A small network was shown many inputs. Here are its activations along a few directions, one row for each input.
In each table, some parts of the input vary, and every possible input appears once, in random order.
Descriptions start from the smaller parts, as in this example, which fits no table here: one of 3 separate values, together with either a single point or one of 11 places along a line or (one of 4 places along a line, together with one of 5 places around a ring).
Shared parts are said once, and a part with two or three values counts as separate values.
In the rows, zero is written as 128.

Other details of the inputs vary at random and push rows far along two fixed directions, the same in every table; ignore that.

Table:
x1: [161 124 179  89 101 191 122 132 140 119  96 184]
x2: [142 194 162 138 190 128  63  92 108 125  67 182]
x3: [144  95 132 108  68 162 134 150 123 138 155 108]
x4: [ 99 143 105 169 186  99  82  94 138 188  96  99]
x5: [168 143 185 101  88 156 168 125 118 108 140 175]
x6: [180 161 152 136 104 145 147 100 157  49 119 151]
x7: [ 66  61 120 106 114  91 134 140 174 117 197  46]
x8: [120 201 143 101 193 123 151  87  62 130  62 197]
x9: [165 109 166  94  84 168 138 150 122 109 109 183]
x10: [128 154 112 147 192  75  61 126 104 168 111 130]
x11: [134 167  95 142 186  69  76 134 106 156 102 124]
x12: [ 47 159 130 103 176  61 109  97 120 146 104 122]
x13: [112 212 141 107 190 129 159 103  76 126 101 197]
x14: [104 155 107 164 195  87  83 109 140 195 142  52]
x15: [132  83 134 112  95 161 149 146 174 172 170  70]
x16: [122  65  89 109 110 162 144 151 119 123 167  65]
x17: [185 127 154 147 106 127 138 110 137  61 154 170]
x18: [169 115 139 154 107 127 132  99 135  73 110 196]
x19: [141 133 172 113  91 192 157 119 159 123 132 190]
x20: [ 88 149  87 130 170  93 147 141  86 185  93  98]
x21: [ 99  70  89 148  91 124 173 186 155 170 169  70]
x22: [160 144 179  94  83 199 122 112 124 115 120 167]
x23: [108 210  86 155 175  87 118 112 144 150 103 109]
x24: [101 166 106 127 163  71 146 162  98 209 136  54]
x25: [161 127 137 160 105 135 140 115 148  68 148 196]
x26: [ 58 178 133  90 166  73  82 106  99 133 131 100]
x27: [138  59 111 171 115 115 113 116 155 130 146 126]
x28: [150  96  91 140 110 135 111 148 176  97 110  87]
x29: [122 155 100 156 171  80  60 115  97 174 145  92]
x30: [148 122 174 106  93 185 149 104 145 129  93 189]
x31: [118  58 105 139  84 130 171 166 141 155 128  91]
x32: [122  57  93 119 107 145 146 189 127 129 134  82]
x33: [161 143 168 112  76 165 148 141  89  86 117 166]
x34: [181 137 144 142  97 142 105 108 114  59 137 174]
x35: [153 127 148 110  86 177 152 140  86  69 127 157]
x36: [158 119 160  99 122 169 183 118 110  70 145 162]
x37: [136  77 121 118  94 138 144 187 128 137 120 105]
x38: [115 172 118 168 181  82  97 107 118 161 140 154]
x39: [112 233 147 119 175 118 158 119  63 127  90 203]
x40: [164 127 129 146  95 149 144  98 165  61  87 163]
x41: [144  98  79 148  89 140 110 137 169 102 144  49]
x42: [ 52 143 121  89 180  64  83 133 123 147 116  94]
x43: [118  87 119 177 123 152 113 118 183 128 158 115]
x44: [137  86 122 160 110 161  80 115 155 119 152  86]
x45: [136 235 164 105 177 110 156 115  52 120  95 177]
x46: [135  62 110 100 124 164 148 159 126 105 129 117]
x47: [137  55 101 169 121 101 114 139 165 146 201  60]
x48: [125  95 129 126  81 152 168 153 152 148 162 138]
x49: [120  57 108 126  81 138 159 151 152 174 138  98]
x50: [ 23 151 102 114 179  53 112 126 142 170 155  80]
Description of these inputs: one of 5 places around a ring, together with either a single point or one of 4 places along a line or one of 5 places along a line.
The inputs of x33 and x21 match in every part but the place on the ring of 5. If x29 is changed in the same way as x33 into x21, which row does it become?
> x38
The inputs of x22 and x30 match in every part but the place on the ring of 5. If x35 is changed in the same way as x22 into x30, which row does it become?
> x20
List by row number the other rows that have the place on the ring of 5 in common with x7.
> x5, x6, x14, x15, x17, x24, x36, x45, x47
Which other rows does x21 become when the place on the line of 5 takes its other values? List them by row number.
> x13, x19, x39, x48
Start at x6 and move only the place on the ring of 5, one step at a time. The first step leads to x23. Which rows follow, in order?
> x40, x28, x41
Start at x1 and move only the place on the line of 5, one step at a time. The first step leads to x9. Which rows follow, in order?
> x37, x32, x46
Which other rows does x2 become when the place on the line of 4 takes its other values? List them by row number.
> x10, x11, x28

Table:
x51: [119 161 157 112 144 120 114 101 123 101 103 164]
x52: [109 121 105 132 139 103 101 132 126 128 141  88]
x53: [100 118 106 129 144 105 108 131 135 130 131  92]
x54: [124 162 155 127 146 117 133  98 123 116 115 177]
x55: [126 127 104 128 143 124 150 149 110 155 133  96]
x56: [156 121 102 164 139 132  78 125 146 166 114  99]
x57: [146  68 148 134  75 159 157 124 170  56 145 158]
x58: [168  76 146 140  73 154 148 130 156  52 166 152]
x59: [128 165 139 133 147 113 130 109 112  92 107 169]
x60: [116 120  98 123 137 118 145 151 114 160 122 109]
x61: [160  80 151 110  80 187 159 142 132  76 141 143]
x62: [ 96 114 122 122 144 109 112 120 145 153 139 100]
x63: [116 120 118 127 130 117 140 149 112 175 134 110]
x64: [129  31 106 115  74 166 151 167 156 117 154  92]
x65: [183 167 134 168 142 139  99 104 124 130  91 172]
x66: [111 117 126 113 129 124 123 147 112 173 131 104]
x67: [108 130 123 111 127 127 129 148 132 170 126 100]
x68: [115 124  96 148 140  95 119 135 126 130 143  95]
x69: [125 168 152 137 147 127 131  98 123 118 125 178]
x70: [ 96 121 119 132 145 119 109 120 145 155 149 102]
x71: [145 181 144 120 128 138 151 117 103 125 105 160]
x72: [139 178 152 106 127 145 134 115 103 124 102 153]
x73: [135 175 154 114 130 135 149 127 111 135 104 172]
x74: [118 125 114 128 141 100 101 131 132 135 151  89]
The inputs of x71 and x72 match in every part but one. If x55 is changed in the same way as x71 into x72, which row does it become?
> x61
What do these inputs look like to the network?
> one of 2 separate values, together with either a single point or one of 5 places around a ring or one of 6 places along a line
Which other rows does x68 become when the choice among 2 separate values takes its other values? List them by row number.
> x52
